A small network was shown many inputs. Here are its activations along a few directions, one row for each input.
Each table varies a few parts of the input and shows all the possible inputs, shuffled.
A made-up example of a description, with smaller parts first: one of 5 places around a ring, together with either a single point or one of 11 places around a ring or (one of 3 separate values, together with one of 4 places along a line).
Shared parts are said once, and a part with two or three values counts as separate values.

Other details of the inputs shift rows strongly along two fixed directions, in all tables alike. That doesn't count.

A family of inputs:
row 1: .43; -.48; -.16; .20; .02; -.27; -.17; .21; .39; .25; -.06; -.35; -.27; -.02
row 2: .01; .49; .14; -.43; -.36; -.06; .20; -.24; .12; .07; .56; .01; -.39; .33
row 3: .03; -.20; -.12; .21; .40; .22; -.03; .32; -.27; -.03; -.38; .49; .82; -.30
row 4: -.34; .30; -.08; -.36; -.35; -.04; -.07; -.47; .11; -.05; .52; -.24; -.51; .30
row 5: -.32; -.37; -.30; .35; .27; .28; -.34; .10; -.39; -.04; -.51; .25; .65; -.27
row 6: .58; .25; -.02; .18; .03; -.20; -.19; .29; .38; .14; -.27; -.49; .04; .11
row 7: -.82; -.01; .03; -.21; -.07; .29; .13; -.40; -.50; -.23; .08; .32; .20; .09
row 8: .00; .60; .44; -.38; -.28; -.03; .19; -.28; .24; -.21; .43; -.09; -.44; .09
row 9: .36; -.10; -.41; .27; .11; -.06; -.46; .02; .30; .14; .04; -.57; -.09; -.04
row 10: .00; .62; .48; -.29; -.41; .02; .15; -.31; .13; -.09; .33; -.06; -.49; .17
row 11: -.32; -.39; -.34; .28; .43; .23; -.30; .07; -.28; -.13; -.42; .24; .70; -.33
row 12: .00; -.52; -.16; .16; .35; .19; .25; .39; -.26; .03; -.65; .48; .53; -.24
row 13: .41; -.43; -.33; .10; .06; -.27; -.37; .03; .22; .11; -.20; -.50; -.36; -.09
row 14: .00; .67; .32; -.26; -.29; -.03; .35; -.24; .20; -.19; .42; -.17; -.48; .16
row 15: -.87; .45; .53; -.32; -.10; .31; .67; -.35; -.55; -.37; -.04; .64; .25; .13
row 16: -.22; .32; .11; -.16; -.26; -.10; .15; -.29; .15; -.04; .77; -.10; -.50; .18
row 17: .01; -.13; -.23; .34; .38; .22; .14; .35; -.32; -.02; -.40; .41; .79; -.25
row 18: .75; -.24; -.11; .03; .09; -.20; -.13; .31; .23; .21; -.16; -.25; -.28; -.01
row 19: .48; -.43; -.15; .22; .08; -.37; -.23; .22; .27; .16; -.06; -.33; -.31; .00
row 20: -.73; .02; .16; -.11; .04; .14; .22; -.22; -.30; -.28; .33; .58; .22; -.07
row 21: .71; .05; -.04; .13; -.08; -.04; -.38; .23; .20; .35; .01; -.25; .02; -.03
row 22: .58; -.10; .06; .08; .06; -.17; .02; .30; .42; .15; -.39; -.43; -.29; -.07
row 23: -.24; -.35; -.11; .46; .27; .13; -.19; .29; -.36; .03; -.37; .40; .71; -.24
row 24: .36; -.49; -.34; .08; -.01; -.17; -.31; .02; .34; .19; -.20; -.52; -.31; -.10
row 25: .64; -.05; .07; .10; .13; -.26; -.05; .31; .30; .07; -.40; -.41; -.32; -.05
row 26: -.50; .20; .25; -.29; -.09; .27; .41; -.19; -.50; -.08; .12; .57; .31; .10
row 27: -.80; .08; .05; -.09; -.05; .08; .30; -.16; -.34; -.21; .21; .52; .23; .15
row 28: -.20; .24; .27; -.27; -.36; -.12; .05; -.32; .05; .07; .68; -.15; -.43; .31
Description of these inputs: one of 4 places along a line, together with either one of 2 separate values or one of 5 places around a ring.
The inputs of row 14 and row 17 match in every part but the place on the line of 4. If row 25 is changed in the same way as row 14 into row 17, which row does it become?
> row 18

A family of inputs:
row 29: -.31; -.28; .00; .03; .13; .07; .08; -.03; -.13; -.15; -.20; .13; .18; -.08
row 30: -.21; .05; -.03; .06; .13; .14; .12; .04; -.19; -.04; -.03; .34; .46; .02
row 31: -.57; .23; .17; -.08; .03; .16; .27; -.06; -.32; -.22; -.04; .40; .25; .09
row 32: .03; -.33; -.19; .28; .16; .03; -.30; .19; .07; .04; -.32; -.12; .34; -.12
row 33: .43; -.09; -.23; .27; .18; -.01; -.24; .32; .12; .18; -.14; -.17; .44; -.15
row 34: .14; .04; .10; -.34; -.23; -.21; .00; -.19; .31; .04; .42; -.20; -.71; .11
row 35: -.27; -.28; -.12; .06; .08; .07; .22; .09; -.27; -.09; -.20; .34; .09; -.07
row 36: -.33; -.16; -.17; .12; .07; .13; .01; .01; -.33; -.06; .01; .27; .31; -.03
row 37: .04; -.22; -.18; .21; .07; -.02; -.21; .05; -.01; .22; .02; -.11; .20; -.03
row 38: .29; .10; .17; -.08; -.16; -.19; .04; .07; .15; .10; .06; -.09; -.28; .06
row 39: -.15; -.08; .03; .00; .13; .07; .33; .12; -.13; -.07; -.24; .40; .26; -.01
row 40: -.23; -.14; .02; -.21; .01; .24; .23; -.03; -.37; -.08; -.35; .43; .18; -.07
row 41: .33; .20; .05; -.02; -.08; -.14; -.19; .09; .17; .18; .30; -.29; -.10; .19
row 42: .41; -.12; -.11; .31; .29; .01; -.16; .30; .14; .11; -.37; -.23; .20; -.20
row 43: .46; -.07; -.07; .32; .13; -.01; -.34; .23; .07; .17; -.11; -.17; .30; -.10
row 44: -.38; .09; .04; -.10; -.20; .02; .08; -.28; -.01; -.01; .24; -.01; -.21; .10
row 45: .07; -.22; -.25; .23; .23; -.04; -.33; .16; .06; .03; -.28; -.11; .26; -.17
row 46: .48; -.22; -.08; .25; .23; -.14; -.12; .48; .10; .18; -.40; -.14; .21; -.04
row 47: .17; .36; .25; -.26; -.21; -.19; .09; -.13; .24; .01; .37; -.35; -.55; .27
row 48: -.48; .13; .14; -.12; .08; .14; .45; -.13; -.24; -.26; -.09; .41; .21; .05
row 49: .21; -.24; -.16; .07; .08; -.13; -.05; .09; .07; .02; -.10; -.01; -.16; -.04
row 50: -.65; -.11; .07; -.07; .03; .12; .35; -.23; -.33; -.18; -.06; .33; .09; -.03
row 51: .37; -.29; -.36; .35; .24; -.10; -.42; .23; .05; .15; -.15; -.17; .29; -.11
row 52: .06; .25; -.02; -.18; -.27; -.16; -.14; -.31; .26; -.02; .46; -.30; -.61; .18
row 53: .21; -.08; -.03; -.04; -.14; -.09; -.31; -.08; .26; .17; .36; -.32; -.20; .10
row 54: -.33; .14; -.03; -.09; -.20; .04; .07; -.22; -.07; -.11; .25; .01; -.25; .12
row 55: .22; .28; .24; -.14; -.21; -.21; .02; -.11; .20; .02; .21; -.30; -.40; .12
row 56: -.60; -.07; -.01; -.06; .02; .14; .34; -.16; -.38; -.28; -.05; .35; .05; -.01
row 57: .11; -.06; -.12; -.02; .01; -.08; -.29; -.03; .12; .09; .24; -.16; -.06; -.01
row 58: -.56; .18; .13; -.34; -.16; .02; .36; -.45; -.20; -.33; .34; .27; -.40; .11
row 59: .30; .01; -.11; .29; .18; .05; -.24; .23; .14; .12; -.24; -.19; .22; -.15
row 60: -.18; -.04; -.07; -.10; .04; .27; -.04; -.08; -.37; .01; -.16; .28; .39; -.04
row 61: .36; -.15; -.18; .27; .26; -.05; -.07; .33; .11; .04; -.42; -.20; .36; -.19
row 62: -.45; .11; .25; -.06; .03; .19; .35; -.15; -.33; -.30; -.10; .41; .14; -.06
row 63: .13; -.40; -.15; .20; .13; -.08; -.03; .19; .03; .18; -.27; -.03; .06; -.10
row 64: -.61; .16; .20; -.42; -.14; .03; .31; -.42; -.14; -.31; .34; .24; -.37; .06
row 65: .18; .44; .23; -.18; -.35; -.19; -.10; -.18; .28; .06; .39; -.32; -.48; .19
row 66: .45; .05; .16; -.03; -.15; -.11; -.03; .06; .25; .10; .10; -.20; -.38; .04
row 67: .22; .39; .17; -.21; -.25; -.02; -.07; -.20; .24; .13; .62; -.24; -.45; .12
row 68: .15; .44; .11; -.24; -.32; -.09; .02; -.19; .34; .01; .45; -.33; -.45; .14
row 69: -.36; .04; -.03; -.12; .01; .30; .05; -.13; -.36; -.11; -.30; .30; .32; -.04
row 70: .17; .06; .02; .23; .06; .05; -.18; .12; .05; .01; -.19; -.08; .17; -.08
row 71: .43; -.17; -.06; .21; .19; .00; -.07; .34; .14; .15; -.30; -.07; .09; -.18
row 72: .26; .25; .13; -.41; -.31; -.04; -.04; -.31; .19; .07; .24; -.40; -.60; .19
row 73: .38; .18; -.06; .10; -.03; -.12; -.18; .09; .37; .15; .03; -.36; -.07; .12
row 74: .36; -.52; -.17; .25; .20; -.10; -.23; .32; .18; .17; -.36; -.16; .14; -.14
row 75: -.40; .04; .12; -.19; -.01; .15; .51; -.02; -.25; -.22; -.05; .53; .15; -.08
row 76: -.32; .13; .14; .00; .00; .08; .10; -.03; -.33; -.08; .03; .39; .36; -.03
The inputs of row 57 and row 34 match in every part but one. If row 76 is changed in the same way as row 57 into row 34, which row does it become?
> row 38
The inputs of row 54 and row 35 match in every part but one. If row 59 is changed in the same way as row 54 into row 35, which row does it become?
> row 71
What is each input in this table made of?
> one of 4 places along a line, together with either a single point or one of 5 places around a ring or one of 6 places around a ring
Which other rows does row 44 become when the place on the ring of 5 takes its other values? List them by row number.
> row 32, row 45, row 52, row 54
Which other rows does row 53 become when the place on the line of 4 takes its other values? List them by row number.
> row 29, row 32, row 74
Which other rows does row 29 become when the place on the ring of 5 takes its other values? List them by row number.
> row 50, row 56, row 58, row 64
Which other rows does row 43 become when the place on the ring of 6 takes its other values? List them by row number.
> row 30, row 33, row 41, row 67, row 76

A family of inputs:
row 77: -.05; -.09; -.07; .14; .21; .10; .05; .18; -.16; -.05; -.36; .14; .34; -.11
row 78: .23; .05; .07; -.08; -.07; -.12; -.04; .01; .17; .07; .12; -.15; -.20; .05
row 79: .25; .21; .06; -.10; -.14; -.11; -.06; -.07; .17; .07; .25; -.23; -.24; .09
row 80: .09; .00; -.09; -.06; -.16; -.17; -.14; -.09; .19; .09; .27; -.27; -.33; .13
row 81: -.81; .09; .24; -.27; -.03; .24; .53; -.21; -.48; -.32; .06; .72; .18; -.03
row 82: .04; -.05; -.06; .16; .11; .06; -.01; .14; -.10; .02; -.19; .10; .29; -.12
row 83: .21; .03; .02; .01; -.02; -.04; -.06; .06; .11; .07; .06; -.08; -.05; .06
row 84: .01; -.15; -.06; .17; .19; .05; .06; .17; -.13; -.04; -.36; .16; .33; -.12
row 85: .15; .09; .05; .04; -.04; -.04; -.08; .05; .14; .07; -.02; -.15; -.04; .01
row 86: .16; .10; .06; .02; -.03; -.04; -.07; .03; .13; .04; -.01; -.14; -.02; .04
row 87: .03; -.14; -.12; .14; .08; -.04; -.17; .02; .06; -.01; .00; -.13; -.01; -.06
row 88: .19; .01; .03; .03; -.03; -.05; .01; .05; .12; .07; -.03; -.11; -.13; .00
row 89: -.03; -.08; -.06; .13; .22; .08; .04; .17; -.16; -.07; -.38; .14; .36; -.09
row 90: -.63; .27; .18; -.51; -.37; .11; .28; -.57; -.13; -.24; .59; .28; -.52; .16
row 91: .16; -.02; -.08; -.09; -.13; -.10; -.15; -.14; .25; .12; .29; -.34; -.31; .10
row 92: .03; -.19; -.10; .07; .02; -.02; -.19; -.01; -.04; .07; -.03; -.10; -.01; .00
row 93: -.01; -.14; -.07; .19; .20; .09; .00; .21; -.13; .04; -.25; .19; .36; -.10
What is each input in this table made of?
> either one of 5 separate values or (one of 2 separate values, together with one of 6 places around a ring)
Which other rows does row 83 become when the choice among 2 separate values takes its other values? List them by row number.
> row 93
